A small network was trained on made-up records. Each row is its average activation on records with the value named, seen along a few directions.
Values that are neighbours, or in one group, have similar rows; names and order tell nothing.
Random noise pushes rows far along 2 fixed directions. That doesn't count. These rows show it; they differ only by the noise:
[ -56  -49 -213 -759 -138  193  191  -82 -161   88 -343 -207  250  443
 -269   -1  -34]
[  25  -44  -42 -432 -110   66  -32  -45 -167  -52 -164 -119  -18  196
  -66   23  -18]
[ 129  -11  198   24 -111 -103 -348   -9 -189 -250   77   -1 -413 -159
  204   69   -9]
[  27 -116  -92 -525   -9   79   45  -15 -132   -4 -189 -129  115  297
  -89  -20   13]


Values of BESO:
febin: [ -11   29    8 -241 -132   -3 -117 -116 -206  -40  -84 -136 -106  182
  -26  167  -90]
lakib: [ -50   49   52  145 -228  132  314  -97  -73  173  -72   79  167   17
   24 -192  -17]
lep: [  48   40 -302  299  397 -150  -30  179  325 -162   98  188  117   48
   68 -217   -1]
dolu: [ 299 -260   81   98  580 -181 -287  296  127 -136  287   24  -68  -29
  206   40  208]
ger: [-488  321 -153 -461 -438  351  377 -185   45  377 -184 -186  102 -102
 -474  176 -131]
fudam: [ -56 -348  -29 -175  348  175  555   83  172  437 -200  103  691  285
  -78 -306  116]
dapa: [ 204 -177  210  138  223 -221 -269   17 -109 -191   39   37  -71  234
  356 -153  132]
mur: [ -11 -201   25  -75  272    4  344  111   17  276 -110  -22  390  348
   98 -284  165]
zile: [   3  269  -19   56 -187  -41 -333 -103  -79 -268  145  -77 -409 -321
  -67  410  -63]
lolal: [-420  252 -153 -315 -432  347  449 -244  -72  428 -167 -192   89  -71
 -410  114 -169]
guf: [ -30   79   62 -164 -278  170   57  -64 -181  224 -211 -135   97  240
  -45 -102  104]
viti: [-255  289 -368 -414 -347  122  164 -121  150   54 -268 -194  273  142
 -587  281 -161]
vibis: [-270  334   56  -62 -627  293  358 -208  -63  203 -128   38 -116 -297
 -222   28 -207]
zupud: [  61 -145 -354   97  465  -92   69  142  276  -37   77   58  275   84
  -94   -4  -71]
kol: [ 244 -172 -115  569  292 -228  -40  115  277 -197  129  239  302   47
   19  -97   37]
The values of BESO form a line.
Which values are neighbours of ger? Give them in the order they are listed.
> lolal
Which values are neighbours of kol? Give them in the order they are listed.
> lep
Which values are neighbours of lakib? Give them in the order they are listed.
> fudam, mur
Which values are neighbours of zile? Give them in the order they are listed.
> dolu, viti

Values of GIPUR:
liran: [-382  341 -486 -738 -527  495  886 -399   96  556 -614 -166  466  171
 -718   22 -231]
pazig: [ 194 -473  477 -101  464  -16  375  110  116  363  116  202  376 -153
  299 -151  372]
bul: [-279 -111 -585 -913  159  213   97   27  250   77  -25 -146  580  323
 -609  116   91]
nibi: [ 237  -51  274 -113   59   20 -160  -19 -274 -100 -310 -268   17  259
  187   -7   49]
gaso: [-236    3 -239 -873 -186  204  -14   66 -156  -10 -252 -368  337  611
 -452   52   77]
bape: [-390  -21  -44 -421  165  204  470 -130  213  608  -16   58  392   76
 -170 -156   86]
kidez: [-112  -42  464  306 -359  125  -65    3 -305  169   87 -200 -220 -135
  315 -139   48]
mesi: [  47 -141   72 -398 -231  397  217  -50 -185  250 -321  -75  363  448
  -49   -2   45]
gubo: [ -11 -105 -393  245   -2  -52  384  -47  136  102 -263   69  262  142
  -92  -92 -249]
mobi: [-208  458 -127 -105 -366  266  387 -408   23  156 -136  170  234  -68
 -281  -72 -360]
bot: [   4  197 -175  190  -37 -157 -124 -216  218 -316  354   32 -517 -543
 -170  605  -83]
bap: [-197  228 -166 -458 -129  -17 -278   50  -72 -163  108  -96 -464   62
 -228  230 -110]
fef: [ -70   62   85  -73 -230 -104 -517  145 -279 -164   -7 -289 -574  127
  181   50  -18]
rimo: [ 390 -395 -266  290  720 -252  206  400  287 -114 -117  197  759  396
  101 -421   63]
gul: [ 541 -249  -92  882  707 -527 -258  363  100 -408  241  317   66  114
  398 -331  242]
The values of GIPUR form a line.
Going along GIPUR from gul by way of its neighbour rimo, in what order are liran, nibi, gubo, bot, bap met?
> gubo, liran, nibi, bap, bot
Which values are neighbours of pazig? Give them in the order they are listed.
> bape, kidez
